A small network was shown many inputs. Here are its activations along a few directions, one row for each input.
Each table varies a few parts of the input and shows all the possible inputs, shuffled.
A made-up example of a description, with smaller parts first: one of 2 separate values, together with either a single point or one of 9 places around a ring or (one of 6 places along a line, together with one of 8 places around a ring).
Shared parts are said once, and a part with two or three values counts as separate values.
In the rows, 128 means zero.

Table:
R1: [207 142 136 102 120 149 115 154 138  73 120 127 111 109 144]
R2: [130 107  70 129 152 167 146 156 119 119 107 194 176 152 160]
R3: [126 144 149 123 124 101  91 130 136  92 168  86 118 123 120]
R4: [ 99 113 142 111 125 139 105 135 118 138 115 162 152  90 142]
R5: [ 79  95 131 113 143 156 130 117 119  61 127 154 137 158  89]
R6: [ 63 115 153 122 126 127 109 100 114 112 141 133 137 130 117]
R7: [171 152  94 141 121 109 110 170 141 147 153 132 149 116 187]
R8: [116 158 131 171 117 123 157  76 117 175 103  94 105 145  69]
R9: [ 70 100 139 155 103 107 177  98 115 143 116 103 142 141 113]
R10: [159 144 140 110 118 117  90 166 142 120 144 120 134  86 145]
R11: [111 124  94 140 128 132 122 147 116 168 119 171 169 123 184]
R12: [132 128 137 162 102  77 159 126 137 122 145  57 119 133 114]
R13: [ 87 107 169 100 147 104 110 118 133 144 164 113 105 131 113]
R14: [171 141 140 110 122 128 111 135 131  47 140  95  88 151 117]
R15: [143 175 135 119 139 162  90  94 124 171  99 150 120  93 103]
R16: [ 86  83 118 148 121 141 200 111 119  95 105 125 144 165  90]
R17: [119  93 124 104 145 173 130 139 127  89 103 182 161 117 119]
R18: [220 152  85 132 125 139 133 161 134 100 130 141 120 138 186]
R19: [131 116 110 119 142 112 125 165 139 199 146 150 133 124 178]
R20: [ 95  94 156 137 123  82 176 116 136 171 141  88 110 142 110]
R21: [177 123 129 155 101 106 183 124 135  74 118  67  90 156 115]
R22: [154 188  88 151 145 154 108 115 122 197 104 165 130 125 145]
R23: [122 106 159  91 143 123 109 146 140 169 143 140 121  90 139]
R24: [106 172 142 126 138 143  86  75 117 146 123 125 103 135  74]
What is each input in this table made of?
Answer: one of 4 places along a line, together with either a single point or one of 5 places along a line
The inputs of R17 and R5 match in every part but the place on the line of 4. If R15 is changed in the same way as R17 into R5, which row does it become?
Answer: R24

Table:
R25: [196 101  86 122 133 171 152 168 134  72 123 170 149 147 177]
R26: [205 183 111 103 144 121  78 174 158 169 160 128  99 102 192]
R27: [109 121  84 126 125 151 110 147 112 153 100 202 168 113 160]
R28: [ 51 102 146 118 131 144 122  79 114 108 133 136 140 156  96]
R29: [124 110 134 139 133 103 138 139 139  58 141  82  98 136 102]
R30: [ 89 140 123 166 126 119 153  85 113 187 124 105 129 157  85]
R31: [153 108 148 122 104  89 160 136 133  84 143  88 114 143 101]
R32: [127 140 111 128 145 144  85 137 119 176 122 182 187  87 166]
R33: [177 159 162 101 124 149  90 129 122  82 129 119  93 112  94]
R34: [ 71 134 151 150 119 116 161  88 120 182 131 113 115 123 115]
R35: [137 149 112 111 157 124  70 135 129 228 135 171 130  91 179]
R36: [121  82  88 125 159 175 155 142 114 129  99 210 173 136 159]
R37: [184 146  85 124 104 149 109 181 131  97 127 161 138 127 175]
R38: [ 71  95 148 121 121 116 163 111 125 148 138 129 141 143  82]
R39: [150 143 140 151 103  90 158 111 144 114 135  72  88 118 132]
R40: [201 168 115 123 125 141  86 174 138 121 150 142 157 102 178]
R41: [ 68 104 153 134 128 119 160 117 120 172 110 102 131 135 110]
R42: [146 111 142 135 108  97 157 138 142 105 117  59 102 128 127]
R43: [133 120 145 117 115 119 121 111 112  45 143  95 111 158 114]
R44: [ 43 103 146 136 147 127 140 113 130 124 133 128 132 143  85]
R45: [165 158 117 164 116  91 154 111 139 121 122  63 100 153 106]
R46: [ 98 139 170 102 147 161  93  91 127 143 101 158 124 106  82]
The inputs of R36 and R25 match in every part but one. If R46 is changed in the same way as R36 into R25, which row does it become?
Answer: R33
What is each input in this table made of?
Answer: one of 2 separate values, together with either a single point or one of 4 places along a line or one of 6 places along a line
Change only the place on the line of 4 in R32. List by row number the other rows that result.
Answer: R27, R35, R36
Change only the place on the line of 4 in R37. List by row number the other rows that result.
Answer: R25, R26, R40

Table:
R47: [104 119 146 139 126 124 150  95 123 105 120 103 108 145  81]
R48: [138 162 152 151 111  80 125 104 134 167 144  57  91 127 107]
R49: [ 86 114 145 137 122 135 157  93 123 121 126 116 126 144  80]
R50: [114 107 162 128 121 100 145 116 133  86 141  71 111 140  88]
R51: [227 164  79 112 129 152  88 198 142  89 142 171 139 109 206]
R52: [112 113 159 126 108 111 149 108 125  85 132  88  94 147  93]
R53: [ 65  97 137 147 123 119 162  98 115 129 124 119 141 151 108]
R54: [116 149 111 108 153 161  70 139 122 196 121 203 163  87 167]
R55: [203 142  87 113 137 158 106 181 134 130 109 179 157 100 199]
R56: [ 73  99 133 139 125 119 159 114 122 133 120 123 132 147  90]
R57: [172 142  98 109 154 150  97 163 134 168 129 178 147 111 188]
What is each input in this table made of?
Answer: either a single point or one of 4 places along a line or one of 6 places along a line
Which other rows belong to the same alternative as R53? List them by row number.
Answer: R47, R49, R50, R52, R56
